A small network was shown many inputs. Here are its activations along a few directions, one row for each input.
In each table, some parts of the input vary, and every possible input appears once, in random order.
Descriptions start from the smaller parts, as in this example, which fits no table here: ring(5) and (point or ring(9) or (values(3) and line(4))).
Shared parts are said once, and a part with two or three values counts as separate values.
(in the rows, 128 means zero)

Rows:
row 1: [ 55 161  94  73  94 203 108 140 154 240 146 149 103  27  53 204 113 118]
row 2: [ 40 147  99 117  73 198 104 109 147 209 142 164 104  57  61 167 116 134]
row 3: [165 110 146 140 134 122 130 115 103  75 121 106  89 189 209  91 170 113]
row 4: [119 120 130 109 135  56 202  99 121 152  90 104 132 182 168 129 136  92]
row 5: [143 130 121 155 145  26 136 177 111 107 110 106 187 151 100 109  85 120]
row 6: [140 123 139  97 169  86 193 104 138 134 114 122 160 144 139 144 124 129]
row 7: [120 122 130 146 140  82 164 113 147 130 113 131 177 148  99 121 102 139]
row 8: [193 106 161 122 163 152 123 121 126  69 140 123 109 157 185 110 162 143]
row 9: [186 115 141 180 135  94  65 196  96  39 134 109 135 157 144  75 121 135]
row 10: [174 121 143 177 133 139  88 131 127  57 140 139 143 139 160  85 149 159]
row 11: [ 72 151 104  93  87 249  94 104 137 195 157 154  69  56  89 171 130 126]
Q: Describe the family of inputs behind these rows.
A: values(3) or (values(2) and line(4))
Q: Which of the alternatives is row 11?
A: values(3)
Q: List by row number the other inputs of the same sort as row 2.
A: row 1, row 11

Rows:
row 12: [169 118 137 162 137 117  85 167 105  62 137 116 127 152 138  90 121 134]
row 13: [ 66 145 105  75 105 169 143 116 139 221 133 133  92  83  92 185 126 105]
row 14: [ 76 148 114  93 119 183 146  92 157 202 144 157 130  67  71 180 117 144]
row 15: [144 116 128 154 154  26 151 158 110  88 106 103 177 178 123  98  94 120]
row 16: [169 112 142 135 136 132 114 140 106  79 127 106  94 173 175  99 144 112]
row 17: [156 106 143 132 150  39 179 126 109 101  96 100 144 200 172 102 127 105]
row 18: [114 145 120 142  96 159  81 147 124 143 142 143 116  86 109 133 133 135]
row 19: [ 68 150  98 101  99 158 114 144 151 209 132 143 128  60  65 176 106 120]
row 20: [177 114 147 146 159 141 114 121 125  55 139 132 138 147 166  97 144 155]
row 21: [163 115 147 146 173  50 185 108 135  82 105 117 187 180 153 103 124 141]
row 22: [118 136 123 116  97 174 112 120 133 159 128 131  86 111 153 140 159 111]
row 23: [115 133 130 135 113 187 112  97 143 135 146 156 118 100 119 132 142 154]
Q: The inputs of row 18 and row 19 match in every part but one. If row 23 is changed in the same way as row 18 into row 19, which row does it become?
A: row 14
Q: Describe the family of inputs behind these rows.
A: values(3) and line(4)
Q: Change only the values(3) part in row 15. List by row number the other rows that result.
A: row 17, row 21

Rows:
row 24: [169  99 161 161 125 131 133  84 106  83 121 147  96 189 216  84 158 149]
row 25: [ 80 142 106 114 120 100 132 117 139 194 129 144 163  70 105 167 129 147]
row 26: [154 116 121 121 126 146  44 215 112  84 147 120 122  88 107 124 106 133]
row 27: [162 114 155 110 155  50 199  91 128 108  91 127 163 159 203 127 168 125]
row 28: [195 121 142 128 162 131  75 197 126  73 142  95 100 140 147 109 138 128]
row 29: [151 126 135 167 151 163  98 133 157  72 148 164 179  93  77 112  90 182]
row 30: [127 135 127  88 114 184  70 176 103 149 169 125  81  79  99 160 130 138]
row 31: [204  99 159  98 179 136 123 149  88  74 131 111  65 154 212 117 170 109]
row 32: [113 135 137  96 150 247 156  53 182 153 140 171 116  87 120 158 152 156]
row 33: [112 112 126 141 167  55 164 130 132 108 113  97 170 199  91 105  95 134]
row 34: [174 124 165 145 109 127 117 112  73  73 131 111  79 175 220  86 174  86]
row 35: [ 46 124 106  72 136 149 195  76 161 196 111 128  99 136  98 158  99 105]
row 36: [ 84 142  98  67 116 126 190 118 158 232 105 119 100 116 132 176 115  73]
row 37: [ 78 111 110 147 139  74 137 156 126 115 111 121 176 138  51 124  61 130]
row 38: [127 144 117 145 119  52 129 194 121 155  97 108 181 119  72 138  66 106]
row 39: [ 82 143 107 100  69 217 102 108 113 167 145 134  62 114 164 152 175  81]
row 40: [107 134 128 161  74 177  93 114 126 151 149 161 102  89  91 128 137 151]
row 41: [162 124 143 201 120 125  98 133 138  77 135 130 133 156 142  74 149 141]
row 42: [149 133 109 138 150  30 160 167 127 134 104  88 174 177 124 123 118  89]
row 43: [120 135 121 125 140 197 110  81 149 131 167 176 148  76  84 148 121 182]
row 44: [125 131 133  52 119 227 100 133 127 171 152 108  58 100 139 178 159 114]
row 45: [145 133 129 151 144  44 153 143 153 111 116 102 198 147 142 128 148 146]
row 46: [115 146 122 152 132  67 116 164 144 133  97 134 203  85  93 131 101 153]
row 47: [ 99 149 108 107 113  87 147 150 118 224 121 119 138 101  81 163  84 107]
row 48: [175 114 129 158 179 150 120 104 159  57 158 140 179 151 133  92 132 179]
row 49: [145 136 110 178 116 117  63 159  97  75 138 100 108 158 174  79 154 106]
row 50: [ 91 122 120 122  85 222 123  78 150 176 124 162  71 107 147 143 167 131]
row 51: [198 103 164 127 179 158 172  53 123  59 146 140 154 162 185  99 152 171]
row 52: [184 134 151  98 148  30 215 119 105 135  84  94 137 189 169 125 130  86]
row 53: [ 95 164 112 138  67 174  71 149  92 149 147 135  76  94 109 124 135 121]
row 54: [ 60 129 116 115 128 106 157 108 124 180 135 120 135 119  46 157  74 132]
row 55: [ 78 150 117  85 121 141 174  82 174 215 108 130 122  89 143 179 147 128]
row 56: [117 140 116 164  79 140  49 190 103  82 135 143 122 105 115  90 120 103]
row 57: [133 101 151 115 166  57 221  84 106 100 100 113 126 216 150 124 109 122]
row 58: [126 112 129 193  84 143  73 162 138  82 134 162 143 104  98  97 116 138]
Q: The inputs of row 24 and row 41 match in every part but one. If row 51 is changed in the same way as row 24 into row 41, which row does it become?
A: row 48
Q: Describe the family of inputs behind these rows.
A: line(5) and (values(3) or line(4))
Q: Change only the values(3) part in row 57. List by row number the other rows that result.
A: row 27, row 52
